A small network was shown many inputs. Here are its activations along a few directions, one row for each input.
In each table, some parts of the input vary, and every possible input appears once, in random order.
Descriptions start from the smaller parts, as in this example, which fits no table here: ring(5) and (point or line(11) or (values(3) and line(6))).
Shared parts are said once, and a part with two or three values counts as separate values.

Other details of the inputs vary at random and push rows far along two fixed directions, the same in every table; ignore that.

Table:
x1: 3,18,8,4,-6,1,2,-25,-2,0,15
x2: -13,28,15,9,10,-9,9,-42,39,11,12
x3: -11,22,-9,30,-8,23,9,-41,-4,14,13
x4: 1,3,-5,6,8,6,2,-4,1,2,-3
x5: -17,28,4,32,0,-9,15,-57,46,32,14
x6: 21,-2,-5,17,-28,17,-5,0,-37,-11,3
x7: -8,2,-4,19,-23,9,1,-9,-5,2,3
x8: 19,-2,-9,18,-39,11,-7,-7,-37,-5,9
x9: -23,8,7,-13,17,-7,3,0,27,0,1
x10: 9,-7,-3,9,-18,1,-5,11,-12,-7,-7
x11: 1,-14,0,-7,7,-7,-3,25,5,-4,-13
x12: -11,-13,5,-13,17,-17,0,16,24,10,-8
x13: 14,-19,1,-24,8,2,-6,31,-27,-15,-7
x14: -18,6,7,-10,28,-18,7,-16,42,17,3
x15: -2,-5,5,-26,16,-12,-5,26,10,-15,-7
x16: 8,10,-3,18,-6,15,3,-22,-12,3,5
x17: 15,20,-8,9,-25,10,-4,-23,-25,-9,18
x18: 7,-22,-9,-24,15,-2,-8,45,-17,-10,-16
x19: 5,6,-11,7,-15,23,-1,-10,-31,-10,9
x20: -13,12,12,23,-3,-10,9,-31,38,18,0
x21: 0,-23,-8,-11,-6,9,-8,44,-27,-16,-12
x22: 21,0,-14,9,-17,22,-5,-4,-44,-5,8
x23: 9,-10,3,7,-18,1,-4,10,-17,-3,-4
x24: -12,2,9,-25,22,-21,1,5,31,3,1
x25: -8,-5,3,-17,25,-11,2,11,23,-2,-8
x26: 4,1,2,4,5,7,2,-6,-10,6,2
x27: 18,6,-5,7,-14,17,-2,-12,-28,-11,6
x28: -11,-14,3,-11,8,-22,-1,22,27,6,-14
x29: -7,-22,11,-19,20,-17,-1,34,14,3,-14
x30: -2,-14,-2,-28,21,-12,-4,28,7,-6,-10
Description of these inputs: line(5) and (point or ring(5)).
Changing only the line(5) part turns x21 into x19. The same change can be made to x6. Which row results? -> x27
Which other rows does x10 become when the line(5) part takes its other values? List them by row number. -> x4, x11, x15, x25
Which other rows agree with x26 in the line(5) part? List them by row number. -> x3, x4, x16, x18, x22
Which other rows does x17 become when the ring(5) part takes its other values? List them by row number. -> x1, x2, x15, x24

Table:
x31: -12,26,10,28,-8,-5,11,-48,35,18,9
x32: 25,-4,-9,2,-21,8,-5,7,-34,-16,2
x33: -4,20,8,22,-17,-1,7,-30,9,7,13
x34: -18,-14,4,-2,25,-10,7,15,30,14,-14
x35: 9,15,-10,15,-21,10,-2,-25,-14,-1,14
x36: 14,0,-10,-6,-18,19,-6,6,-41,-21,7
x37: 19,2,-12,-7,-11,19,-8,4,-45,-15,7
x38: -5,15,3,21,-15,-4,6,-40,15,17,12
x39: -20,-9,8,-21,15,-19,-3,28,29,-4,-13
x40: -13,-13,14,-12,23,-29,4,11,44,17,-17
x41: 18,-2,-5,-1,-12,16,-5,4,-34,-17,3
x42: -4,6,-13,26,-16,19,3,-20,-12,9,5
x43: -21,-1,12,-18,30,-12,5,5,34,3,-1
x44: -3,-4,2,-21,24,-3,-2,17,0,-2,-4
x45: 19,-19,-7,-17,-5,3,-11,39,-30,-22,-2
x46: 0,13,4,24,-14,0,4,-33,9,17,12
x47: -14,-12,2,2,19,-5,5,13,23,12,-16
x48: 11,-22,0,-35,24,-6,-10,47,-16,-15,-17
Changing only one part turns x33 into x31. The same change can be made to x43. Which row results? -> x41
What is each input in this table made of? -> values(3) and (point or line(5))
Which other rows does x42 become when the values(3) part takes its other values? List them by row number. -> x34, x47
Which other rows does x37 become when the values(3) part takes its other values? List them by row number. -> x44, x48
